These are the activations of a small neural network, seen along a few directions. Each row is one input.
In each table, some parts of the input vary, and every possible input appears once, in random order.
A made-up example of a description, with smaller parts first: one of 3 separate values, together with either a single point or one of 9 places along a line or (one of 4 places along a line, together with one of 8 places around a ring).
Shared parts are said once, and a part with two or three values counts as separate values.
In the rows, 128 means zero.

Rows:
row 1: [121 157 169 111  89 104 143 171 130 169 127 137 143 136 121 161]
row 2: [166 164 126 142 164 160 116 123 177 111 164  98 191 143 143 133]
row 3: [129 133 125 105 108 100 134 183 134 122 137 119 118 163 137 162]
row 4: [159 143 105 148 176 162 118  92 167 117 135  84 180 116 126  95]
row 5: [124 151 197 108  82 102 125 171 104 138 150 153 139  85 124 163]
row 6: [107  75  70 155 149 128 137  55  79 120 133 184  78 170 152 100]
row 7: [108 114 111 132 136 123 137  99  68 112 191 174  99 218 183 161]
row 8: [129  93  84 128 122 106 136 137 146 134  81 126  92 115 104 101]
row 9: [152 151 122 146 219 142 143 141 133 121 138 114 158 140  69 129]
row 10: [168 121  95 157 197 149 139 108 162 126 118 121 157 110  78  93]
row 11: [145 113 114 124 144 165 111 112 153 100 115  86 137 112 144 104]
row 12: [127 135 116 114  85 117 113 150 160 116 129 103 126 151 168 142]
row 13: [153  91 103 133 166 151 132 128 149 111  97 123 113 105  95 101]
row 14: [ 99  96  80 145 125 141 117  36  83 111 151 148  99 179 200 103]
row 15: [118 159 160 120  65 121 122 138 157 163 120 121 151 124 151 141]
row 16: [107 140 183 118 114 102 133 158  88 142 116 153 113  67  80 139]
row 17: [153 132 144 111 154 145 130 175 136 100 152 115 140 152 129 163]
row 18: [121 115  94 120  97 120 115 120 149 123 100  89 114 123 151 104]
row 19: [113 122 112 116 141 100 141 171 118 126 103 120  93 145  93 137]
row 20: [114 133 165 121  71 122 105 108 121 139 114 123 135  44 137 106]
row 21: [151 134 135 119 131 162 109 142 163  94 145  99 148 139 160 142]
row 22: [119 117 127 134 102 111 146 124 142 180  72 142 116  87  88 102]
row 23: [112 139 137 126  77 125 124 108 146 170  91 107 139  96 134 104]
row 24: [121 153 188 116  59 119 104 138 131 132 143 137 148  72 154 143]
row 25: [169 162 134 135 187 143 136 155 149 117 172 114 183 156 112 154]
row 26: [104 147 155 122 121 105 150 158 114 172  93 137 117 118  78 137]
row 27: [137 120 131 121 187 144 136 162 120 104 118 116 115 135  85 138]
row 28: [122 111 155 130  95 108 128 124 116 149  96 158 112  36  90 104]
row 29: [ 90 104  98 143 168 123 143  89  51 115 157 176  77 200 139 136]
row 30: [105 116 102 139 112 138 116  65  95 105 181 160 108 206 215 141]
Q: The inputs of row 5 and row 24 match in every part but one. If row 1 is changed in the same way as row 5 into row 24, which row does it become?
A: row 15
Q: What do these inputs look like to the network?
A: one of 5 places around a ring, together with either a single point or one of 5 places along a line
Q: Which other rows agree with row 28 in the place on the ring of 5? List them by row number.
A: row 6, row 8, row 10, row 13, row 22

Rows:
row 31: [110 101  89 150 172 146 104  72 102  80 125 116 101 105 130  84]
row 32: [113 146 136 144  62 138 106  64 143 149 154 159 145 146 206 125]
row 33: [116  78 100 129 102 114 117  79  77 102 143 158  90  98 171 100]
row 34: [104  87  97 138 191 160 133 106  92 102 100 135  71 158 102 106]
row 35: [108 129  97 164 149 165 120  33 138 146 103 111 142 121 140  72]
row 36: [193 169 184 140 186 137 139 189 165 143 129 138 207  48  37 138]
row 37: [178  95  95 134 221 176 141 143 148  83 155 132 125 179 112 142]
row 38: [181 137  96 163 174 182 128  70 190 122 155 108 200 144 146 102]
row 39: [166 130  60 149 219 129 162 141 150 121 165 130 139 214 101 144]
row 40: [128 140 136 114 136 144  95 114  98  69 187  95 139 152 187 145]
row 41: [ 93 120  64 153 187 113 150 104  94 139 109 134  87 196  89 105]
row 42: [186 106  89 147 199 161 109 109 157  59 179 113 159 130 136 116]
row 43: [114 103 109 143  81 134 127  42 115 171 123 153 131 115 180  86]
row 44: [108 159 111 119 157 108 148 145  94 129 169 112 125 237 153 175]
row 45: [129 102 128  94  36  89 130 169 166 170  49  99 101  55 105 111]
row 46: [129 164 162  84  76 120 113 217 184 138  93  39 157 104 133 149]
row 47: [ 98  92  77 135 119  78 161 110  71 158 122 178  83 191 129 123]
row 48: [121 142 154 102  18  96 111 201 193 152  83 104 120  85 135 148]
row 49: [122 197 231 103 120 123 129 193 109 154 147 115 187  69  83 169]
row 50: [120 126 143 104 158 157 129 147  90  91 161 113 110 201 163 173]
row 51: [120 131 206 119  82  87 149 147  91 187 106 168 123  20  61 124]
row 52: [111 174 229 120  61  97 131 177 119 166 141 176 145  50  87 161]
row 53: [125 168 143 130 112 164 109  77 132 134 164  91 181 167 196 131]
row 54: [ 96 133 105 135 106  80 142 131 105 139 155 182  96 219 161 168]
row 55: [124 131 118 108 109 118 123 163 189 144  27  62 114  62  70  90]
row 56: [110  61 108 121 122 127 146 112  68 121 115 179  65 152 142 125]
row 57: [115 121 128 128  84 117  96 101 107  81 175 163 104 130 198 140]
row 58: [108 103 137 119 106 130 126 133 100 102 148 182  79 181 172 168]
row 59: [119 160 189 138 157 117 136 141 114 163  78 133 140  25  27 111]
row 60: [193 138 120 112 138 133 129 210 238 124  79  61 175  86  84 111]
Q: What do these inputs look like to the network?
A: one of 5 places around a ring, together with either one of 2 separate values or one of 4 places along a line
Q: The inputs of row 58 and row 56 match in every part but the place on the ring of 5. If row 32 is changed in the same way as row 58 into row 56, which row does it become?
A: row 43
Q: Change only the choice among 2 separate values in row 46. List by row number the other rows that result.
A: row 49

Rows:
row 61: [133 110  89 157 179 160 113  72 135 101 117 116 121 128 115  86]
row 62: [104 128 141 121  95 106 135  95  78 132 152 165 106 152 153 140]
row 63: [150 114  91 144 183 164 133  97 137 114 131 123 152 138 133  91]
row 64: [ 92 107 122 133 121 119 141 107  79 144 143 168  76 142 130 131]
row 65: [161 136 122 126 152 145 122 128 156 109 161 108 146 170 160 141]
row 66: [102 151 145 123 107 120 121 133 119 111 161 134 129 167 181 157]
row 67: [109  78 102 138 141 121 145 109  91 128  99 167  80 154 118 116]
row 68: [122 141 164 124  77 107 121 138 142 161  92 151 128  52 111 127]
row 69: [168 160 175 118 168 127 132 208 155 117 132 107 172  79  57 148]
row 70: [122  95  65 133 161 113 136 112 114 116 102 126  86 142 114 102]
row 71: [131 142 136 134 105 107 139 148 166 171  87 113 146  81  76 103]
row 72: [110 121 173 100  29 107 113 148 135 150  91 114 117  44 136 116]
row 73: [157 123  98 142 174 156 131 106 150 104 160 103 156 151 139 136]
row 74: [137 145 123 119 120 144 118 152 146 104 167 123 141 189 164 164]
row 75: [143 162 164 110 142 138 136 176 159 151  96  86 158  97  81 141]
row 76: [106 136 137 126  94 113 115 118  86 135 159 145 132 162 179 151]
Q: What do these inputs look like to the network?
A: either one of 5 places along a line or one of 11 places around a ring
Q: List by row number the other inputs of the same sort as row 68.
A: row 69, row 71, row 72, row 75
